m =
133,154,129,123,128,131,129,132,127,130,127,131,129,130,125
136,126,124,136,135,130,121,132,125,135,127,132,122,122,129
129,130,125,122,131,128,127,131,127,127,130,128,130,133,127
123,128,131,128,123,127,132,125,131,127,127,125,130,128,128
130,128,124,127,133,128,126,130,126,126,130,129,127,129,129
Rows and columns are numbered from 1.
Find the smallest entry.
Answer: 121
The entry directly below the centre entry: 125
The entry just left of the largest entry -> 133
The top entry of the column that holds the largest entry: 154
Find the entry just right of the largest entry.
Answer: 129
The entry in row 2 and column 1: 136
Find the bottom entry of the column that holds the largest entry.
Answer: 128
The entry just right of the centre entry is 127
The entry at row 3, column 1 is 129
Find the entry directly above the smallest entry.
Answer: 129
The top-right entry -> 125
Find the entry at row 3, column 3.
Answer: 125
The entry just left of the smallest entry is 130
The entry in the bottom-left corner is 130
Find the entry just right of the smallest entry.
Answer: 132
The entry in the bottom-right corner -> 129

Questions about the grid below.
1) Report the third smallest entry.
2) Report the entry just right of the smallest entry.
3) Report the 3rd largest entry.
4) Report the second entry in reading order.
((132, 128, 116, 129, 131, 129, 131, 128), (128, 127, 141, 124, 128, 127, 127, 137), (126, 130, 139, 126, 128, 129, 124, 128), (129, 128, 131, 127, 131, 126, 131, 125), (128, 126, 121, 136, 126, 128, 126, 131), (126, 124, 153, 138, 134, 129, 126, 123), (130, 133, 122, 128, 128, 129, 127, 133), (125, 130, 120, 135, 127, 128, 122, 126), (131, 127, 130, 125, 124, 127, 126, 127), (126, 129, 143, 138, 128, 131, 121, 132), (130, 122, 111, 128, 127, 129, 126, 125), (127, 125, 130, 134, 129, 128, 130, 128))
1) 120
2) 128
3) 141
4) 128

144  118  150  108  136  151  144  146  142  143  140  144  110  143
143  152  110  153  154  117  153  116  154  155  125  114  154  155
137  109  117  113  136  112  147  130  152  148  129  131  109  153
126  103  105  107  137  104  147  108  147  147  110  103  110  148
116  138  102  154  151  101  142  102  150  141  104  101  154  146
118  110  108  117  152  106  148  103  151  147  108  106  118  152
111  107  101  119  138  102  135  103  142  135  101  103  120  143
120  153  149  154  149  152  112  122  116  118  123  121  155  111
153  102  136  104  121  125  148  148  144  148  146  147  103  141
Indices start at 1.
Which number is the top-right entry?
A: 143
The entry in the bottom-left corner is 153
The entry in the bottom-right corner: 141
Which number is the entry in row 1 and column 1?
A: 144
The entry at row 1, column 2 is 118
Which number is the entry directly above 119?
A: 117
The entry at row 2, column 1 is 143
Which number is the entry at row 3, column 1?
A: 137
The entry at row 3, column 3 -> 117
Which number is the entry at row 1, column 3?
A: 150
Which number is the entry in row 3 and column 2?
A: 109
